Each row below holds a small network's activations on one input, seen along a few directions.
In each table, some parts of the input vary, and every possible input appears once, in random order.
Descriptions start from the smaller parts, as in this example, which fits no table here: one of 8 places around a ring, together with either a single point or one of 9 places along a line or (one of 3 separate values, together with one of 4 places along a line).
Shared parts are said once, and a part with two or three values counts as separate values.
In the rows, 128 means zero.

Other details of the inputs shift rows strongly along two fixed directions, in all tables alike. That doesn't count.

Rows:
row 1: [136 131 110 105 143 142  64 133  90  92 102 149 106 122]
row 2: [125 152 128 100 150 134  85 148 147 121 100 167  89 102]
row 3: [131 151 112  97 154 143 106 101 175  97 112 110 113 150]
row 4: [132 151 111 133 116 162  80 133 166  93  79  70 126 155]
row 5: [134 136 123 123 176 120  86 153 190 102  79 105 101 121]
row 6: [167 163  93  14 153 147 137  89 103 165 146 177 115  86]
row 7: [131 136 140 145 100 112 161 136  93 178 150 147 134 108]
row 8: [108 123 146 153  87 123 160 120 124 146 169 161 135 146]
row 9: [163 116 103 109 153 138  88  90 130  84  97  99 114 132]
row 10: [135 125 101  95 166 134  67 131  98  89 107 139 121 121]
row 11: [ 98 132 138 170  94 134 137 167 102 133 146 126 158 143]
row 12: [ 93 147 105 117 175 136  72 161 167  92  91 108 117 151]
row 13: [ 89 127 153 133 123 122 158 142 101 145 171 172 145 139]
row 14: [125  74 140 174 152  99 140 138 100 110 137  96 158 140]
row 15: [166 156 111 108 122 140 104 102 158 137  81  91 101 121]
row 16: [126 109 134  99 143 122 202  95 127 147 190 156 157 140]
row 17: [119 133 149 128 120 113 161 150  83 177 152 144 136 106]
row 18: [ 90 113 146 186 155  92 133 194 123 150 112  66 147 124]
row 19: [100 127 142 128 110 140 160 157  83 145 167 148 161 133]
row 20: [129 122 137 152  71 141 172 115 116 140 159 122 154 142]
row 21: [207 126  93  59  99 162 130  30 100 118 142 182  99 114]
row 22: [180 166 104  83  95 144 121  83 139 146 106 133  91 107]
row 23: [123 160 106 133  98 164  62 158 145 100  89 103 112 147]
row 24: [106 129 143 139 101 124 171 122 106 150 179 183 141 140]
row 25: [157 139 126 115 132 133 110  99 190 116  84 126  92 117]
row 26: [138 157  91  34 145 167 119 117 108 123 146 162 141 119]
row 27: [116  96 143 188 109 110 120 143  77 119 135 137 139 133]
row 28: [122 145 119  90 172 127  89 145 156 119 103 156 104  99]
row 29: [150 114 150 118  91 122 196  86 122 172 180 200 115  97]
row 30: [110 123 133  82 142 125 192 102  96 158 201 196 159 126]
row 31: [105 112 122 114 136 135 177 139 103 141 168 123 175 131]
row 32: [ 88 110 161 208 114 108 135 146 165 119 118  80 146 171]
row 33: [139 168 116 145 107 133  62 154 147 130  72  98  90 123]
row 34: [171  77 136 133 108 129 183  56  92 140 167 144 148 127]
row 35: [145 126 112 151 114 142  44 134 121  85  82 115  94 138]
row 36: [ 85 117 169 220 117  89 118 194 146 132 109 124 123 124]
row 37: [123 112 131 113 130 133 185 129 112 135 168 111 175 141]
row 38: [131 137 109  88 177 129 107 130 166 118 100 143 101 102]
row 39: [100  98 169 209 148  84 141 165 177 120 109  74 133 130]
row 40: [146 115 137 112 141 106 195 115 108 175 163 116 150 112]
row 41: [ 86 119 159 216  90 103 124 158 156 118 119  96 136 170]
row 42: [161 156 108  96 150 133 107 109 155 130  92  82 107 117]
row 43: [157 151  95  56 133 171 132  85 142 110 131 111 132 131]
row 44: [125 108 165 189  92  95 156 134 159 140 127 129 118 121]
row 45: [ 93  73 142 200 159  98 111 174  99 104 120  82 152 141]
Description of these inputs: one of 5 separate values, together with one of 9 places around a ring.
The inputs of row 10 and row 30 match in every part but the choice among 5 separate values. If row 34 is changed in the same way as row 10 into row 30, which row does it become? -> row 32
The inputs of row 24 and row 7 match in every part but the choice among 5 separate values. If row 12 is changed in the same way as row 24 into row 7, which row does it become? -> row 18
Change only the choice among 5 separate values in row 13. List by row number the other rows that result. -> row 1, row 2, row 17, row 19
Change only the place on the ring of 9 in row 4. List by row number the other rows that result. -> row 11, row 19, row 20, row 23, row 26, row 31, row 37, row 43

Rows:
row 46: [116 116 143 169 126 112 125 147 143 125 114  93 134 136]
row 47: [102 121 139 165 126 119 112 166 119 122 122 114 139 138]
row 48: [146 120 125  97 134 132 167  91 118 143 156 145 135 119]
row 49: [101 120 139 159 143 113 124 161 134 124 121 101 143 137]
row 50: [119 124 139 140 113 123 146 132 114 141 146 142 136 127]
row 51: [137 117 134 115 106 131 173 102  96 150 172 165 141 120]
row 52: [111 120 144 163 116 116 130 150 118 134 130 125 135 129]
row 53: [101 129 137 164 131 119  98 172 128 119 108 111 129 135]
row 54: [108 128 136 146 126 123 122 153 120 130 130 129 134 132]
row 55: [136 121 132 130 126 124 144 116 137 132 131 123 129 127]
row 56: [116 117 140 137 122 120 152 133 102 144 155 146 143 127]
row 57: [157 160  98  70 129 157  91 103 131 113 111 156  98 119]
row 58: [112 131 127 142 150 121 102 157 141 114 104 100 130 133]
row 59: [130 115 131 104 130 125 176 109  96 152 174 161 147 119]
row 60: [104 122 134 158 148 115 107 162 136 115 108  95 137 139]
row 61: [120 118 136 145 138 118 134 138 136 128 124 107 135 130]
row 62: [120 117 133 120 134 122 156 129 110 141 156 147 143 123]
row 63: [121 121 139 141 114 122 146 131 114 139 145 143 135 125]
row 64: [130 114 129 105 128 129 177 109  95 149 175 160 149 119]
row 65: [154 150 100  74 150 150 100 103 151 110 105 132 103 121]
row 66: [114 125 137 174 114 121 101 155 136 115 104 101 127 141]
row 67: [163 166  94  66 124 161  86  95 146 114 101 151  90 120]
row 68: [146 154 107 104 126 147  82 118 149 108  95 133  97 126]
row 69: [127 118 131 103 129 126 178 112 100 155 175 162 146 117]
row 70: [135 121 125  91 131 130 173 105 100 152 171 167 140 113]
row 71: [134 124 135 137 109 126 143 119 121 140 139 140 128 124]
row 72: [114 124 139 169 130 115 111 153 150 117 103  87 129 140]
row 73: [139 118 134 131 124 122 151 111 129 135 139 124 134 128]
row 74: [139 123 131 137 111 129 139 113 129 130 130 125 126 131]
row 75: [119 125 140 175 118 117 107 151 147 119 100  94 123 138]
row 76: [152 177  77  52 169 164  38 122 170  82  63 122  83 124]
row 77: [114 118 132 141 142 121 130 144 126 123 128 111 143 134]
row 78: [123 133 132 158 120 123 102 143 150 116  99 100 117 139]
row 79: [ 99 128 138 164 132 118  98 172 131 117 109 113 130 137]
row 80: [151 152 100  98 140 149  76 116 159  97  84 108  99 131]
row 81: [139 129 128 131 116 129 129 114 139 129 122 127 118 127]
row 82: [125 120 140 154 110 121 138 128 121 136 135 128 132 132]
row 83: [126 117 137 130 133 121 159 121 127 139 146 124 141 127]
row 84: [186 153  93  38 119 163 134  51 131 132 135 175  97 110]
row 85: [134 112 133 124 130 125 164 111 119 138 152 129 144 126]
Describe the family of inputs behind these rows. -> one of 5 places along a line, together with one of 8 places around a ring
The inputs of row 83 and row 48 match in every part but the place on the line of 5. If row 54 is changed in the same way as row 83 into row 48, which row does it become? -> row 56
The inputs of row 72 and row 46 match in every part but the place on the line of 5. If row 69 is changed in the same way as row 72 into row 46, which row does it become? -> row 70
Change only the place on the line of 5 in row 74. List by row number the other rows that result. -> row 75, row 78, row 81, row 84
Change only the place on the ring of 8 in row 64. List by row number the other rows that result. -> row 47, row 51, row 66, row 74, row 77, row 80, row 85
Start at row 76 and move only the place on the ring of 8, one step at a time. The first step leads to row 62. Which rows follow, in order? -> row 79, row 63, row 68, row 81, row 55, row 65
